Each row below is a small network's average activation on inputs in which a field has the value named, seen along a few directions.
Values that are neighbours, or in one group, have similar rows; names and order tell nothing.
(in the rows, 500 means zero)
Random noise pushes rows far along 2 fixed directions. That doesn't count. These rows show it; they differ only by the noise:
[488 487 477 514 612 559 449 660 369 342 524 559 574]
[557 401 518 366 607 768 284 463 315 795 536 709 316]
[552 464 451 528 615 571 507 732 390 248 497 524 693]
[711 366 436 448 615 738 492 719 388 403 458 568 717]


Tizu, 15 values:
m8: [203 494 403 547 510 428 484 476 508 436 471 658 371]
m12: [511 316 519 582 406 454 543 619 621 128 673 293 646]
m5: [935 451 587 347 456 642 661 562 610 717 205 511 602]
m6: [483 475 395 358 420 598 641 604 490 352 331 540 683]
m9: [587 459 352 471 311 557 668 664 633 115 463 242 790]
m2: [477 349 384 426 451 724 342 212 583 826 644 576 121]
m3: [470 640 613 415 345 305 456 275 649 526 590 373 265]
m10: [657 485 456 295 468 623 606 572 590 775 315 572 688]
m13: [456 686 481 870 484 111 759 683 618  27 354 346 834]
m14: [916 281 647 356 412 850 480 294 591 931 625 441 491]
m7: [600 537 634 583 668 404 568 572 467 447 416 339 745]
m15: [513 540 481 509 626 430 508 492 279 685 507 469 498]
m4: [587 542 511 547 437 528 413 218 650 681 600 506 359]
m11: [816 281 399 439 602 848 536 768 401 456 407 538 792]
m1: [529 425 448 483 474 549 467 402 506 868 413 745 423]
Each value of Tizu is a pair of two hidden parts, and every pair occurs once (3 first parts, 5 second parts).
m15 and m11 share the first part; m15 and m1 share the second. Which value has the first part of m1 and the second part of m11?
> m8
m3 and m5 share the first part; m3 and m14 share the second. Which value has the first part of m14 and the second part of m5?
> m7

Fota, 15 values:
e3: [635 414 576 594 589 564 510 438 551 651 461 537 479]
e1: [781 423 608 340 539 592 442 444 533 668 494 368 453]
e10: [701 525 546 539 503 423 760 761 426 293 372 334 899]
e12: [604 476 433 453 608 646 428 631 324 520 560 557 531]
e15: [427 531 359 577 416 401 506 456 581 463 442 528 461]
e7: [616 395 530 507 638 568 454 544 435 687 425 663 569]
e13: [625 529 636 408 328 579 456 411 620 564 522 459 444]
e14: [209 718 495 476 498 261 579 481 477 408 426 505 504]
e8: [378 606 433 470 406 362 670 535 661 233 455 439 584]
e4: [367 454 492 470 568 623 397 605 348 297 468 557 434]
e11: [383 568 527 639 456 334 461 313 551 493 572 553 264]
e2: [582 473 513 501 549 640 404 346 449 743 606 474 446]
e5: [345 509 478 554 453 435 483 374 533 495 695 412 415]
e9: [331 586 442 580 523 400 493 606 496 502 412 583 471]
e6: [394 339 479 369 423 644 349 424 477 649 642 591 330]
Each value of Fota is a pair of two hidden parts, and every pair occurs once (3 first parts, 5 second parts).
e1 and e13 share the first part; e1 and e3 share the second. Which value has the first part of e3 and the second part of e13?
> e11
e9 and e15 share the first part; e9 and e14 share the second. Which value has the first part of e14 and the second part of e15?
> e8
